These are the activations of a small network on made-up records, seen along a few directions, one row for each record.
Each row is followed by the record's values for the fields SESOZ, RIK, SEL, LIV.
A field that a record lacks is written none.
The largest differences between rows may come from other fields.
(in the rows, 500 means zero)
Random noise pushes rows far along 13 fixed directions. That doesn't count. These rows show it; they differ only by the noise:
[447 372 521 407 454 666 617 502 525 431 460 205 619 547 661 445 441 497
 455 576 439 597 418 429 578 500 551 336 501 718 492 666]
[650 261 687 608 580 437 441 524 495 563 454 320 410 569 727 430 671 467
 291 530 569 387 465 489 784 331 346 284 613 496 523 566]
[474 579 490 671 647 492 335 503 569 469 467 396 575 583 503 500 238 389
 492 544 626 427 582 469 320 550 467 659 453 529 400 590]
[306 415 669 580 493 527 252 600 586 605 310 364 475 504 633 477 625 497
 583 515 429 383 651 465 376 500 377 491 436 501 434 532]
[646 442 566 589 723 495 305 533 591 704 566 563 350 518 719 522 354 507
 428 545 622 348 516 549 486 483 421 516 504 548 484 534]
[367 282 558 377 564 510 435 585 647 869 491 528 387 384 708 457 628 662
 599 532 286 545 448 492 522 317 356 401 441 543 479 470]
[570 515 499 642 584 324 403 510 480 714 529 636 500 371 509 438 271 434
 278 351 587 364 465 342 289 340 556 577 574 340 414 698]
[495 620 774 783 450 524 218 515 377 319 528 263 781 597 358 450 439 579
 459 528 781 519 477 821 650 800 393 510 541 594 321 475]
[391 490 538 500 437 640 493 458 691 278 350 420 482 553 502 442 494 313
 506 529 590 318 677 466 373 586 668 760 468 522 416 622]
[496 439 575 463 389 456 561 506 433 714 717 612 601 275 454 423 435 852
 565 440 474 603 251 705 631 493 447 353 378 463 466 531]
[573 511 348 508 522 487 696 453 529 502 502 429 561 546 394 637 355 478
 600 496 296 715 414 304 602 285 382 482 453 509 467 471]
[820 668 554 602 429 506 619 323 442 244 512 539 475 656 358 652 638 379
 511 509 543 493 527 522 798 473 604 587 591 450 474 316]
[644 660 362 721 614 265 573 270 285 389 437 657 267 526 574 607 638 373
 627 477 331 274 620 514 367 359 708 529 307 184 683 462]
[672 558 619 466 454 671 518 435 534 475 539 284 661 650 673 575 235 453
 463 600 585 560 447 325 535 549 633 415 582 762 471 622]
[422 497 443 537 576 320 528 480 544 544 608 550 566 392 464 237 519 553
 483 564 648 334 481 560 374 401 547 576 320 282 467 572]

[338 396 622 615 410 405 525 454 530 511 364 345 603 536 460 497 459 422
 541 462 395 538 473 372 499 335 379 501 539 418 465 580] | SESOZ=nuda, RIK=none, SEL=none, LIV=maz
[455 426 492 441 609 560 496 475 650 448 477 451 425 619 544 482 546 401
 520 619 537 523 525 565 587 496 425 604 587 601 502 404] | SESOZ=foti, RIK=roke, SEL=rul, LIV=zofu
[584 657 390 416 421 396 658 625 415 662 790 607 821 332 223 421 223 722
 439 456 636 652 258 335 460 458 364 330 432 409 419 502] | SESOZ=velus, RIK=none, SEL=none, LIV=zer
[621 599 445 575 465 406 589 547 545 299 539 627 550 455 163 362 630 395
 318 431 766 328 540 486 607 452 458 677 531 243 351 436] | SESOZ=toko, RIK=none, SEL=none, LIV=maz
[308 365 626 567 419 547 378 499 481 539 396 417 541 459 557 521 312 493
 434 371 460 566 464 571 394 616 526 545 626 612 473 706] | SESOZ=foti, RIK=zekib, SEL=rul, LIV=maz
[496 516 589 635 705 396 357 495 471 555 634 359 656 616 506 372 446 541
 462 659 699 563 378 725 640 526 317 460 555 562 432 391] | SESOZ=nuda, RIK=none, SEL=none, LIV=maz
[526 284 389 387 632 548 573 647 627 463 430 291 450 598 507 429 759 428
 358 587 458 650 515 408 802 322 251 400 600 608 467 405] | SESOZ=nuda, RIK=zekib, SEL=tuti, LIV=zuk
[391 461 304 380 706 580 535 467 556 517 467 275 506 634 742 450 330 403
 566 675 401 630 491 414 338 454 577 480 470 729 579 615] | SESOZ=nuda, RIK=zekib, SEL=rul, LIV=zuk
[376 391 254 595 806 242 554 447 585 479 543 493 553 544 309 338 439 284
 270 510 560 655 463 535 485 304 455 799 666 406 411 457] | SESOZ=foti, RIK=zekib, SEL=rul, LIV=maz
[632 432 528 466 415 490 549 493 517 550 523 425 479 530 681 540 262 581
 574 529 559 420 497 259 428 423 461 329 359 477 673 738] | SESOZ=nuda, RIK=roke, SEL=rul, LIV=zofu
[646 357 444 493 535 503 646 551 565 590 500 541 349 486 513 638 512 547
 540 459 356 529 437 382 732 292 234 370 449 445 539 448] | SESOZ=toko, RIK=none, SEL=none, LIV=maz
[575 534 542 725 607 396 406 465 481 302 446 383 426 677 499 523 566 442
 640 623 623 331 631 604 596 507 287 492 327 356 577 428] | SESOZ=nuda, RIK=none, SEL=none, LIV=zofu
[592 697 288 531 550 616 474 602 241 487 360 597 413 450 413 794 468 364
 357 269 205 663 518 349 376 579 547 384 673 610 455 455] | SESOZ=velus, RIK=none, SEL=none, LIV=zofu
[468 709 267 438 737 412 490 627 438 512 577 501 615 511 432 323 604 396
 377 637 604 453 533 392 289 482 498 438 475 443 445 359] | SESOZ=velus, RIK=none, SEL=none, LIV=zofu
[655 520 707 429 442 622 417 227 541 461 368 645 138 702 785 717 809 389
 733 566 339 432 645 678 655 540 803 663 663 622 651 317] | SESOZ=nuda, RIK=roke, SEL=rul, LIV=maz
[544 632 300 499 523 467 683 469 312 407 567 520 567 448 407 493 425 508
 487 472 432 567 381 495 461 484 571 380 426 448 537 535] | SESOZ=nuda, RIK=none, SEL=none, LIV=zofu
[464 376 391 610 578 377 568 516 395 404 457 355 520 512 523 476 424 428
 357 463 484 499 509 413 448 446 452 386 455 428 602 655] | SESOZ=foti, RIK=roke, SEL=tuti, LIV=maz
[484 646 639 331 395 497 531 555 806 560 527 402 724 693 413 453 606 466
 771 788 626 460 629 115 486 339 311 545 411 447 428 222] | SESOZ=velus, RIK=none, SEL=none, LIV=maz
[542 568 152 392 652 360 710 584 528 494 817 784 504 323 247 314 375 658
 478 541 719 460 381 628 458 502 400 557 272 284 544 432] | SESOZ=foti, RIK=zekib, SEL=rul, LIV=zofu
[229 586 603 428 462 663 320 545 649 511 500 447 622 545 521 523 461 605
 781 656 525 519 631 648 313 801 506 635 341 675 471 356] | SESOZ=foti, RIK=zekib, SEL=tuti, LIV=zer
[563 544 568 497 500 245 574 363 435 753 681 597 614 419 601 358 385 549
 442 538 546 442 361 355 365 276 672 415 504 342 565 583] | SESOZ=nuda, RIK=none, SEL=none, LIV=zuk
[587 778 484 575 589 482 441 431 247 322 553 454 600 583 509 414 744 450
 443 607 609 425 522 700 493 681 737 428 513 511 489 335] | SESOZ=toko, RIK=none, SEL=none, LIV=maz
[375 571 346 532 481 540 623 439 526 128 338 480 416 565 380 474 616 295
 598 520 495 334 682 533 387 572 600 686 356 369 540 521] | SESOZ=nuda, RIK=none, SEL=none, LIV=maz
[517 410 650 875 468 432 341 526 402 396 408 454 473 488 255 669 464 571
 509 301 466 574 460 782 806 551 123 538 521 405 380 461] | SESOZ=toko, RIK=none, SEL=none, LIV=zofu
[673 721 451 649 752 299 358 419 453 497 622 727 387 596 421 485 664 440
 547 607 671 354 589 712 528 501 492 673 475 314 496 199] | SESOZ=nuda, RIK=none, SEL=none, LIV=maz
[438 437 462 432 491 624 565 454 545 406 613 234 725 586 529 467 190 626
 588 631 563 760 372 580 555 626 500 475 424 766 502 634] | SESOZ=nuda, RIK=roke, SEL=rul, LIV=zofu
[509 523 598 564 375 324 492 495 315 596 608 534 563 430 544 494 470 747
 659 502 523 437 437 528 459 518 408 241 289 318 692 526] | SESOZ=foti, RIK=zekib, SEL=rul, LIV=maz
[451 350 566 525 540 419 427 493 562 787 541 546 425 429 681 520 371 667
 632 497 406 489 457 514 446 390 394 451 361 470 568 585] | SESOZ=nuda, RIK=zekib, SEL=tuti, LIV=maz
[335 486 469 263 617 484 614 430 523 734 599 298 732 561 735 285 544 502
 511 744 382 712 314 385 419 323 670 343 587 704 494 465] | SESOZ=nuda, RIK=none, SEL=none, LIV=maz
[658 405 560 527 480 474 538 442 622 429 444 570 288 560 599 517 610 419
 509 515 591 258 636 450 596 406 514 584 440 367 588 534] | SESOZ=nuda, RIK=zekib, SEL=tuti, LIV=maz
[629 462 394 388 616 302 576 457 768 628 581 566 522 583 417 314 499 359
 408 596 667 518 524 209 518 115 502 763 612 361 411 484] | SESOZ=nuda, RIK=roke, SEL=rul, LIV=zofu
[408 437 502 440 264 691 514 645 597 444 431 568 531 394 160 651 426 642
 596 287 407 748 444 578 692 610 245 624 560 581 340 469] | SESOZ=nuda, RIK=zekib, SEL=rul, LIV=maz
[689 536 674 487 637 573 381 553 690 480 625 359 556 731 658 443 433 456
 491 794 873 322 565 458 621 575 339 447 499 622 502 380] | SESOZ=velus, RIK=none, SEL=none, LIV=zofu
[309 421 479 600 509 376 418 581 517 468 547 451 659 383 316 269 439 593
 404 454 681 496 475 675 447 558 412 609 407 389 408 625] | SESOZ=nuda, RIK=zekib, SEL=tuti, LIV=zofu
[301 561 611 465 490 316 251 591 347 629 425 366 645 453 664 110 867 509
 372 574 639 330 585 470 219 476 680 363 534 379 491 585] | SESOZ=nuda, RIK=zekib, SEL=rul, LIV=zofu
[407 400 583 680 416 478 452 504 538 396 329 512 412 482 388 645 451 397
 501 345 416 431 606 483 485 518 365 613 511 393 482 554] | SESOZ=velus, RIK=none, SEL=none, LIV=zofu
[573 471 627 747 670 379 284 480 378 470 529 282 618 688 512 540 440 472
 376 562 635 638 459 650 676 567 309 438 667 601 478 417] | SESOZ=zof, RIK=roke, SEL=rul, LIV=maz

Which values does each new row have?
[447 272 426 445 565 696 502 639 719 501 393 588 265 374 527 501 422 407
 319 360 502 381 541 527 512 518 425 652 561 572 394 668] | SESOZ=toko, RIK=none, SEL=none, LIV=zofu
[514 647 457 455 429 625 616 463 504 353 479 570 571 493 388 538 348 303
 353 427 564 456 492 389 377 600 719 632 660 559 419 549] | SESOZ=velus, RIK=none, SEL=none, LIV=maz
[290 476 563 497 264 600 511 674 565 418 522 463 740 319  96 418 538 733
 570 390 532 652 408 679 662 634 238 546 403 476 255 452] | SESOZ=toko, RIK=none, SEL=none, LIV=zofu
[417 421 626 536 476 450 463 578 484 511 486 348 608 474 477 338 749 560
 428 551 542 477 462 561 650 446 356 356 509 456 424 437] | SESOZ=toko, RIK=none, SEL=none, LIV=zuk
[390 341 605 621 575 427 531 133 486 380 446 459 361 665 675 579 505 352
 588 550 357 603 471 841 622 523 757 733 660 598 651 476] | SESOZ=foti, RIK=zekib, SEL=rul, LIV=maz
[520 359 590 408 557 699 243 775 766 548 435 447 392 535 573 460 583 521
 411 549 728 379 677 479 566 627 261 561 538 643 390 479] | SESOZ=nuda, RIK=zekib, SEL=rul, LIV=zofu
[349 677 620 415 409 461 381 532 530 677 592 588 786 421 328 354 508 537
 448 500 608 594 440 480 333 561 626 633 665 525 295 395] | SESOZ=velus, RIK=none, SEL=none, LIV=zer
[302 404 580 389 320 528 638 400 496 522 446 327 631 435 667 363 538 552
 582 543 348 511 442 414 381 427 739 397 403 531 542 700] | SESOZ=toko, RIK=none, SEL=none, LIV=zofu
[487 486 577 613 511 447 416 392 586 734 440 594 524 480 487 645 153 367
 430 328 379 617 439 332 365 340 584 749 734 543 362 623] | SESOZ=toko, RIK=none, SEL=none, LIV=maz
[581 574 552 544 239 361 741 338 416 451 629 623 641 361 297 468 428 637
 584 404 497 495 355 484 566 388 633 506 375 262 501 574] | SESOZ=toko, RIK=none, SEL=none, LIV=zofu
[578 618 500 617 454 535 433 449 443 608 435 759 441 410 290 766 314 407
 413 199 321 663 436 496 490 490 571 738 774 531 317 465] | SESOZ=toko, RIK=none, SEL=none, LIV=maz
[495 571 491 570 640 386 498 377 507 382 654 453 594 581 567 267 349 460
 491 685 826 312 481 670 389 580 639 596 383 431 560 597] | SESOZ=nuda, RIK=none, SEL=none, LIV=maz
[464 514 701 567 381 561 144 769 554 550 426 486 569 427 400 461 564 607
 412 406 729 362 674 480 422 697 318 513 495 480 351 527] | SESOZ=nuda, RIK=roke, SEL=tuti, LIV=zofu
[486 609 334 553 676 464 450 516 469 518 376 534 359 569 561 639 502 331
 574 522 327 448 641 326 273 434 471 504 447 451 561 431] | SESOZ=velus, RIK=none, SEL=none, LIV=zofu
[505 372 828 467  62 596 436 552 577 591 333 465 484 464 535 686 480 661
 703 347 389 489 564 261 569 465 360 387 477 471 549 638] | SESOZ=nuda, RIK=zekib, SEL=rul, LIV=zofu
[534 475 423 530 420 365 654 385 439 338 481 363 585 540 510 381 440 435
 473 510 559 466 513 355 434 375 672 506 413 369 593 728] | SESOZ=nuda, RIK=zekib, SEL=rul, LIV=zofu
[590 241 493 613 641 361 696 325 678 445 529 427 342 586 644 454 396 397
 506 606 537 350 471 481 672 225 415 563 392 362 619 618] | SESOZ=toko, RIK=none, SEL=none, LIV=zuk
[358 416 640 518 356 495 418 662 493 546 373 388 565 407 445 410 779 593
 501 448 437 451 538 454 559 448 305 344 450 406 408 484] | SESOZ=toko, RIK=none, SEL=none, LIV=zofu
